Each row below holds a small network's activations on one record, seen along a few directions.
After each row come some of the record's fields: Tegop, Mezun, Begi, Pak, Fid.
A field that a record lacks is written absent.
The largest differences between rows may come from other fields.
In the rows, zero is written as 500.
Strong random noise was added to every row along 12 fixed directions; ignore it. To show where, here is one row again and again, with new noise each time:
518	595	620	534	417	440	426	481	515	647	394	541	446	540	386	654	562	427	540	570	490	709	413	537
571	312	350	382	483	426	441	441	630	514	585	518	432	455	426	424	527	396	472	634	609	672	606	536
538	664	698	598	462	617	429	502	442	603	355	347	358	315	494	642	285	624	479	343	499	351	367	560
492	645	593	437	499	648	560	389	538	600	520	364	543	686	546	515	569	566	671	484	413	561	358	390
522	426	362	565	442	511	436	478	670	473	611	663	296	413	451	378	536	434	455	554	457	551	552	463
509	646	514	498	470	479	602	542	536	536	549	569	417	521	496	460	562	492	464	646	337	598	484	352
401	555	523	446	485	217	554	456	277	564	403	437	632	376	553	521	377	674	636	554	435	298	457	554
413	441	603	683	513	432	598	418	548	603	498	600	526	456	580	531	462	595	575	481	468	401	442	335
621	420	600	441	469	542	497	400	665	600	482	388	386	232	499	512	271	532	539	452	589	519	334	420
524	545	542	604	427	629	359	460	539	524	428	449	340	517	439	513	552	519	532	384	545	495	365	558
519	255	486	591	596	559	539	386	529	471	618	459	574	413	676	485	459	658	322	505	566	321	510	421
542	517	392	452	488	748	462	586	615	544	672	630	295	475	418	489	447	385	519	438	486	538	743	474
555	497	449	382	467	526	456	539	468	536	519	450	420	499	416	480	516	467	540	533	567	563	564	533
534	551	361	576	417	500	412	565	582	333	445	688	373	469	452	483	694	374	247	545	417	623	330	591

486	524	525	415	581	584	549	506	493	420	558	342	560	488	599	423	373	542	533	425	538	323	553	486 -> <Tegop:p1 Mezun:t1 Begi:y2 Pak:z3 Fid:absent>
497	481	518	391	456	555	374	387	543	558	587	579	650	530	538	734	511	430	585	486	414	566	401	579 -> <Tegop:p1 Mezun:t3 Begi:y8 Pak:z6 Fid:e1>
366	554	398	659	517	374	475	639	543	500	311	523	321	450	347	512	344	330	509	351	646	463	808	710 -> <Tegop:p2 Mezun:t2 Begi:y2 Pak:z3 Fid:absent>
453	517	431	650	469	374	343	441	461	503	544	827	562	606	472	631	726	448	267	737	293	671	583	688 -> <Tegop:p2 Mezun:t1 Begi:y1 Pak:z3 Fid:absent>
425	495	481	581	515	564	385	369	595	715	544	620	427	475	395	567	289	460	741	396	455	523	819	637 -> <Tegop:p2 Mezun:t3 Begi:y6 Pak:z7 Fid:e3>
605	520	543	332	441	522	423	545	320	591	637	585	501	523	411	488	590	557	602	660	456	569	561	471 -> <Tegop:p1 Mezun:t1 Begi:y1 Pak:z3 Fid:absent>
551	270	654	580	620	738	466	529	503	614	591	399	542	503	543	720	351	499	394	354	762	424	762	481 -> <Tegop:p1 Mezun:t1 Begi:y8 Pak:z7 Fid:absent>
543	553	609	493	461	679	373	427	391	527	590	496	535	574	530	533	598	631	581	471	434	415	365	509 -> <Tegop:p1 Mezun:t2 Begi:y2 Pak:z3 Fid:absent>
475	632	599	604	448	486	365	581	362	640	441	521	372	669	371	644	633	484	403	625	529	615	710	625 -> <Tegop:p1 Mezun:t1 Begi:y3 Pak:z3 Fid:absent>
526	324	508	541	486	544	481	459	517	463	678	674	641	465	578	537	562	508	548	479	418	452	370	365 -> <Tegop:p2 Mezun:t1 Begi:y2 Pak:z7 Fid:absent>
624	410	635	692	405	789	452	632	423	515	524	608	292	512	386	384	681	582	675	274	621	423	281	230 -> <Tegop:p2 Mezun:t3 Begi:y6 Pak:z7 Fid:e3>
510	444	396	497	440	699	436	709	373	347	530	557	386	577	451	416	696	483	526	302	665	328	454	477 -> <Tegop:p2 Mezun:t1 Begi:y3 Pak:z3 Fid:absent>
456	506	504	569	443	404	403	506	477	386	427	483	501	400	500	453	451	497	589	378	488	350	345	571 -> <Tegop:p1 Mezun:t1 Begi:y2 Pak:z7 Fid:absent>
418	357	401	712	615	503	533	300	850	480	525	562	525	513	631	571	429	419	229	516	462	598	610	557 -> <Tegop:p1 Mezun:t1 Begi:y2 Pak:z6 Fid:absent>
398	676	422	566	465	342	485	516	293	424	357	441	514	604	454	345	608	602	637	490	372	394	449	608 -> <Tegop:p2 Mezun:t3 Begi:y6 Pak:z7 Fid:e3>
691	287	566	494	507	779	337	387	686	554	715	308	306	517	452	372	482	523	558	472	681	569	557	396 -> <Tegop:p1 Mezun:t1 Begi:y6 Pak:z6 Fid:absent>
502	355	359	590	521	551	340	589	431	375	634	653	425	538	487	483	645	469	251	559	583	412	764	642 -> <Tegop:p1 Mezun:t2 Begi:y2 Pak:z3 Fid:absent>
597	438	456	362	421	534	383	497	596	473	632	542	389	444	430	430	544	400	566	568	539	589	473	474 -> <Tegop:p1 Mezun:t3 Begi:y3 Pak:z3 Fid:e3>
487	377	477	725	549	529	570	541	520	347	406	587	466	482	580	383	628	556	270	428	596	391	374	429 -> <Tegop:p2 Mezun:t3 Begi:y2 Pak:z3 Fid:e1>
574	398	498	414	448	405	381	396	460	528	629	471	560	428	540	556	525	565	436	682	444	523	424	530 -> <Tegop:p2 Mezun:t1 Begi:y3 Pak:z3 Fid:absent>
570	371	546	434	453	445	558	578	543	525	528	701	482	242	453	482	377	428	635	447	571	488	393	343 -> <Tegop:p2 Mezun:t3 Begi:y2 Pak:z3 Fid:e1>
377	718	486	574	549	505	587	603	451	378	400	503	573	596	542	522	491	449	504	374	374	401	494	553 -> <Tegop:p1 Mezun:t1 Begi:y6 Pak:z6 Fid:absent>
480	354	545	633	420	408	453	546	377	557	599	576	368	512	467	362	643	634	633	568	586	347	537	306 -> <Tegop:p2 Mezun:t3 Begi:y3 Pak:z3 Fid:e1>
556	390	579	492	524	541	627	582	553	530	702	622	513	415	563	513	453	484	473	567	477	488	573	218 -> <Tegop:p1 Mezun:t1 Begi:y8 Pak:z7 Fid:absent>
566	208	540	524	483	395	313	298	435	435	547	363	629	490	585	485	632	651	450	575	646	419	298	558 -> <Tegop:p1 Mezun:t3 Begi:y8 Pak:z6 Fid:e3>
420	581	540	642	516	392	515	500	503	500	490	434	386	370	542	449	310	576	502	484	430	300	635	488 -> <Tegop:p1 Mezun:t3 Begi:y8 Pak:z6 Fid:e3>
602	445	385	375	506	622	438	370	571	368	606	473	494	442	551	288	522	572	501	506	436	474	382	522 -> <Tegop:p1 Mezun:t3 Begi:y6 Pak:z7 Fid:e3>
496	485	542	383	466	486	457	405	490	567	551	620	668	478	564	703	509	498	532	545	410	547	379	528 -> <Tegop:p1 Mezun:t3 Begi:y8 Pak:z6 Fid:e1>
478	674	440	433	473	636	433	591	455	596	450	515	381	616	317	547	478	389	674	383	524	594	705	656 -> <Tegop:p2 Mezun:t2 Begi:y2 Pak:z3 Fid:absent>
449	507	514	589	580	481	581	374	542	434	425	440	612	565	614	399	512	589	480	475	444	451	403	482 -> <Tegop:p1 Mezun:t3 Begi:y6 Pak:z7 Fid:e1>
447	389	479	686	537	331	527	217	715	542	718	454	522	494	662	374	459	627	452	734	255	501	543	343 -> <Tegop:p2 Mezun:t2 Begi:y8 Pak:z7 Fid:absent>
531	720	449	425	443	512	468	539	507	444	351	268	275	490	392	291	465	513	565	458	518	511	432	599 -> <Tegop:p2 Mezun:t2 Begi:y2 Pak:z3 Fid:absent>
532	444	608	532	438	455	426	268	762	685	604	726	425	267	491	518	297	504	673	561	377	587	428	432 -> <Tegop:p1 Mezun:t1 Begi:y1 Pak:z3 Fid:absent>
631	620	526	329	429	475	543	556	556	414	407	457	523	268	521	623	400	414	360	501	390	616	133	487 -> <Tegop:p2 Mezun:t3 Begi:y8 Pak:z6 Fid:e1>

Which values does each new row have?
568	576	547	601	416	493	285	652	327	531	477	737	360	397	321	625	529	435	383	552	442	557	643	674 -> <Tegop:p1 Mezun:t3 Begi:y6 Pak:z7 Fid:e3>
433	637	574	692	473	554	507	477	429	591	497	610	505	742	486	560	730	571	550	539	344	561	448	427 -> <Tegop:p2 Mezun:t2 Begi:y2 Pak:z3 Fid:absent>
529	539	488	436	579	561	640	537	471	438	476	317	596	558	558	465	485	524	438	472	488	508	466	449 -> <Tegop:p2 Mezun:t2 Begi:y2 Pak:z7 Fid:absent>
432	358	236	387	466	431	334	451	575	335	554	766	651	528	512	590	643	290	438	498	496	557	493	756 -> <Tegop:p1 Mezun:t3 Begi:y3 Pak:z3 Fid:e1>
605	383	484	313	574	685	441	512	421	490	633	385	575	411	536	536	346	526	503	420	605	386	629	564 -> <Tegop:p2 Mezun:t3 Begi:y2 Pak:z3 Fid:e1>
464	285	331	424	483	420	444	387	616	568	712	573	394	493	478	308	492	519	644	624	581	476	779	464 -> <Tegop:p1 Mezun:t1 Begi:y3 Pak:z3 Fid:absent>
525	575	580	441	463	378	628	705	176	531	468	433	441	359	514	448	469	718	457	594	519	274	507	359 -> <Tegop:p2 Mezun:t1 Begi:y3 Pak:z3 Fid:absent>
550	586	504	419	538	541	515	511	509	380	538	401	582	425	621	575	422	500	268	543	376	471	429	546 -> <Tegop:p1 Mezun:t1 Begi:y8 Pak:z7 Fid:absent>
521	425	455	402	478	582	450	598	450	405	467	696	660	458	481	675	558	351	478	354	570	517	342	604 -> <Tegop:p2 Mezun:t1 Begi:y2 Pak:z3 Fid:absent>
435	600	510	579	550	297	546	584	388	488	285	487	493	375	439	500	323	501	426	482	524	443	660	674 -> <Tegop:p1 Mezun:t2 Begi:y6 Pak:z7 Fid:absent>
566	523	394	406	424	481	351	370	531	454	509	436	510	363	506	536	439	528	468	502	356	529	306	671 -> <Tegop:p2 Mezun:t2 Begi:y8 Pak:z7 Fid:absent>
452	611	579	492	488	589	530	345	749	662	544	592	467	613	511	566	490	421	635	541	391	689	502	417 -> <Tegop:p1 Mezun:t3 Begi:y3 Pak:z3 Fid:e1>
516	485	442	261	496	488	486	415	615	596	577	707	612	373	463	603	330	370	664	516	434	631	560	594 -> <Tegop:p1 Mezun:t1 Begi:y1 Pak:z3 Fid:absent>
590	455	500	343	505	680	518	437	650	487	621	481	473	333	597	507	357	524	446	458	504	453	396	435 -> <Tegop:p1 Mezun:t1 Begi:y3 Pak:z3 Fid:absent>
440	423	597	659	505	767	242	215	636	691	664	549	501	656	567	703	506	568	581	420	465	465	606	610 -> <Tegop:p1 Mezun:t3 Begi:y3 Pak:z3 Fid:e1>
528	544	535	591	485	698	515	609	699	510	278	389	254	496	388	539	444	345	431	251	751	604	441	525 -> <Tegop:p2 Mezun:t1 Begi:y3 Pak:z3 Fid:absent>
551	518	304	445	360	481	391	550	431	255	637	865	449	308	541	369	684	548	380	566	268	366	224	523 -> <Tegop:p1 Mezun:t2 Begi:y2 Pak:z3 Fid:absent>
